A small network was shown many inputs. Here are its activations along a few directions, one row for each input.
Each table varies a few parts of the input and shows all the possible inputs, shuffled.
Descriptions start from the smaller parts, as in this example, which fits no table here: line(6) and (point or line(11) or (values(3) and ring(8))).
Shared parts are said once, and a part with two or three values counts as separate values.
(in the rows, 128 means zero)

Other details of the inputs vary at random and push rows far along two fixed directions, the same in every table; ignore that.

A family of inputs:
r1: [151 125  99 109 113 107 171 131 187  96 152 132 122 154  78]
r2: [118 146 183 117 152 174  69 150  73 146  73 118 120 115 173]
r3: [100 113 132 160 102 114 123  77 102 133 161 145 129 165 138]
r4: [162 157 108  71 146 167  93 203 158  95  65 101 132  88  89]
r5: [139 123  79 114 122 103 191 131 182  97 161 125 134 126  61]
r6: [118 145 165 115 142 177  64 150  76 154  63 126 119 121 175]
r7: [115 136 146 151 118  94 150  96 105 137 142 137 146 129 182]
r8: [176 117 113  70 182 133  97 214 173  95 100 117  99  71  71]
r9: [105 113 137 157  98 111 129  83 103 139 154 140 120 168 139]
r10: [155 142 128  79 164 177  82 188 169 100  96 104 106 136  59]
r11: [101 119 172 147 163 197  58 142  93 164  94 113 112 134 133]
r12: [119 129 122 161 123  94 138  89 103 138 159 130 154 136 188]
r13: [140 125  81 102 114 100 175 127 178  96 165 120 134 128  59]
r14: [148 142 125  71 156 166  93 188 155 116  94  86 100 120  51]
r15: [175 103  72 101 122  44 218 150 212  84 168 149 115  88  84]
r16: [115 124 118 148  95 106 148  94  99 132 139 161 158 132 181]
r17: [119 131 123 153  85 106 147  83 108 133 120 146 148 126 178]
r18: [118 148 178 126 165 163  55 153  74 146  88 109 136 116 169]
r19: [159 147  80 104 131  79 194 144 188  97 153 112 137 114 120]
r20: [114 134 175 146 151 198  63 146  94 182  96 115  99 133 136]
r21: [101 103 137 175 109 120 158  84 121 155 155 142 129 151 147]
r22: [105 116 128 182 106 126 154  80 120 160 174 153 135 142 147]
r23: [104 109 134 165 107 112 151  77 103 151 151 138 129 154 135]
r24: [114 126 137 149 106 105 152  94  95 124 147 153 159 126 179]
Each input here is: values(2) and (point or line(5) or line(6)).
The inputs of r7 and r18 match in every part but the values(2) part. If r23 is changed in the same way as r7 into r18, which row does it become?
> r5
Change only the line(5) part in r24. List by row number the other rows that result.
> r4, r12, r16, r18
Change only the line(6) part in r5. List by row number the other rows that result.
> r3, r10, r11, r13, r22
A walk changes only the line(5) part. It starts at r19 and steps to r7. List the rest of the walk in order.
> r2, r6, r17
Change only the values(2) part in r3. List by row number the other rows that result.
> r9

A family of inputs:
r25: [123 113 128 143 119 117 136 110 125 135 141 141 123 134 132]
r26: [120 123 127 139 114 120 137 106 124 131 139 134 129 146 131]
r27: [124 130 122 136 115 115 136 111 119 125 134 136 143 128 147]
r28: [133 126 132 120 135 127 118 136 128 123 120 126 122 123 122]
r29: [135 134 132 122 138 130 127 144 131 129 116 124 127 113 138]
r30: [124 133 127 137 119 115 146 114 122 131 133 132 139 128 153]
r31: [120 124 125 140 110 124 137 106 125 132 138 136 130 143 130]
r32: [123 129 123 136 115 118 139 112 120 125 135 138 144 129 146]
r33: [151 141 105  85 139 149 135 179 176 102 112 111 117 119  68]
r34: [152 137  90  91 136 133 160 170 193  99 136 110 121 119  55]
r35: [120 125 126 137 112 119 138 109 120 127 136 138 136 135 136]
r36: [130 132 127 118 127 134 119 134 127 123 118 124 128 127 120]
r37: [119 111 129 149 126 121 137 109 127 140 150 137 123 134 124]
r38: [119 115 130 148 125 121 137 107 128 138 149 133 125 140 124]
r39: [124 129 124 134 119 111 137 111 118 123 136 134 141 131 148]
r40: [122 125 127 135 116 112 136 108 119 126 137 134 134 137 138]
r41: [123 117 129 142 118 117 136 108 126 133 141 138 125 140 132]
r42: [127 123 128 141 123 111 145 119 123 135 135 140 133 116 154]
r43: [111 144 182 132 156 193  44 148  67 165  68 113 120 123 169]
r44: [149 138 117  92 146 143 123 171 163 110 115 110 112 122  82]
r45: [126 114 128 139 120 109 135 112 120 130 139 142 128 125 138]
r46: [126 127 132 129 139 139 120 134 133 134 134 119 119 135 110]
r47: [111 138 184 124 171 219  21 164  78 165  67  98 102 134 125]
r48: [127 123 127 138 122 108 135 113 121 125 137 138 137 125 149]
r49: [124 134 125 138 115 119 146 114 122 132 132 134 141 125 152]
r50: [124 128 130 128 136 142 121 132 132 132 130 117 121 138 108]
r51: [134 139 132 119 138 130 127 144 130 128 119 121 129 117 139]
r52: [127 128 126 135 122 108 135 113 119 125 140 135 139 128 150]
r53: [124 123 129 136 119 110 135 110 120 127 141 135 131 134 139]
r54: [166 138  97  77 152 125 141 192 182  91 115 114 121  92  79]
The inputs of r28 and r35 match in every part but one. If r48 is changed in the same way as r28 into r35, which row does it become?
> r32
What do these inputs look like to the network?
> line(5) and line(6)
A walk changes only the line(5) part. It starts at r49 and steps to r27. List the rest of the walk in order.
> r36, r31, r34

A family of inputs:
r55: [104 128 151 157 120 141 124  87  97 148 148 135 134 160 153]
r56: [108 102 142 160 130 119 103  89  92 157 149 136 120 143 141]
r57: [103 127 136 153 107 119 115  90  94 134 133 134 139 154 168]
r58: [143 132 150  90 161 183  70 182 129 127  75 118  94 121  98]
r59: [115  90 107 168 100  72 181  70 136 125 192 157 144 143 123]
r60: [149 142 141  97 177 172  80 196 139 127  89 115 112  99 122]
r61: [122 116 150 161 132 115 111 106  98 143 135 146 139 126 178]
r62: [115 125 100 154  70  79 200  77 133 122 173 161 160 131 151]
r63: [152 155 115  67 160 182 100 207 161 102  83  97 117 116  79]
r64: [139 140  95 118 107 107 197 129 183 109 169 121 135 140  85]
r65: [115 148 178 116 165 200   9 157  59 161  55  95 112 142 156]
r66: [120 110 147 146 113 115 106  89  95 148 127 146 118 148 154]
r67: [108 146 184 127 163 191  32 143  79 153  85  96 107 147 138]
r68: [121 121 186 124 156 183  30 147  78 152  67 122 103 135 140]
r69: [120 118 148 159 129 111 109 102  98 142 138 140 130 125 182]
r70: [150 148 142  75 176 156  84 200 137 110  77  90 105  95 104]
r71: [129 132 100 124 101 107 170 112 140 107 148 150 153 121 132]
r72: [114 123 157 150 132 111 109  94  71 155 124 130 130 131 185]
r73: [117 116  96 159  80  70 197  70 137 109 179 156 164 155 148]
r74: [160 142 126  75 161 185  96 207 171 115  66  99  92 104  61]
r75: [145 147  96 105 131 137 172 151 192 110 140 105 131 130  71]
r76: [150 147  88  95 119 132 170 158 179 100 119 120 142 100  88]
r77: [124 120 153 159 134 117  97 100  83 156 132 137 129 128 188]
r78: [146 136 104 103 126 100 186 156 171 109 140 123 129 104 106]
r79: [109 128 139 147 105 118 111  89  85 129 127 140 145 131 169]
r80: [127 107 114 131 134 126 143 127 143 124 155 137 120 128  98]
r81: [144 130 128  93 164 173  98 198 156 127 104 102  96 108  57]
r82: [121 134 143 134 134 140 116 120 121 128 133 119 134 149 120]
r83: [114 118 154 151 129 109 123 101  87 140 128 137 140 128 174]
r84: [137 134 109 116 112 112 147 128 137 101 129 136 153 116 120]
r85: [147 136  99 106 132 107 189 152 177 109 132 119 132 100 105]
r86: [152 134  99 114 130 105 173 162 181 112 146 131 128 102 111]
r87: [142 128  92 113 120  81 205 131 170 100 161 141 142 112 120]
r88: [135 140  99 111 109 124 165 145 163 112 136 122 136 133 105]
r89: [116 130 134 145 106 114 114  88  82 138 127 140 146 133 168]
r90: [102 132 155 161 124 129 102  80  83 158 141 127 132 165 162]
r91: [101 105 143 174 125 142 117  92  98 165 140 136 121 138 138]
r92: [157 136  96 110 143 121 167 168 188 111 131 122 128  97 104]
r93: [102 100 146 162 127 121 101  90  96 148 149 136 119 141 142]
r94: [141 141  83 110 113 124 180 144 182 105 133 117 141 127  95]
r95: [113 108 151 148 111 118 103  91  99 140 127 145 116 145 155]
r96: [148 124 102 108 110 111 172 147 177 108 137 138 112 124  84]
The inputs of r93 and r56 match in every part but one. If r69 is changed in the same way as r93 into r56, which row does it become?
> r77
The inputs of r65 and r63 match in every part but one. If r89 is changed in the same way as r65 into r63, which row does it become?
> r71
What do these inputs look like to the network?
> line(6) and (values(2) or line(5))
Change only the line(6) part in r55. List by row number the other rows that result.
> r64, r67, r75, r82, r90
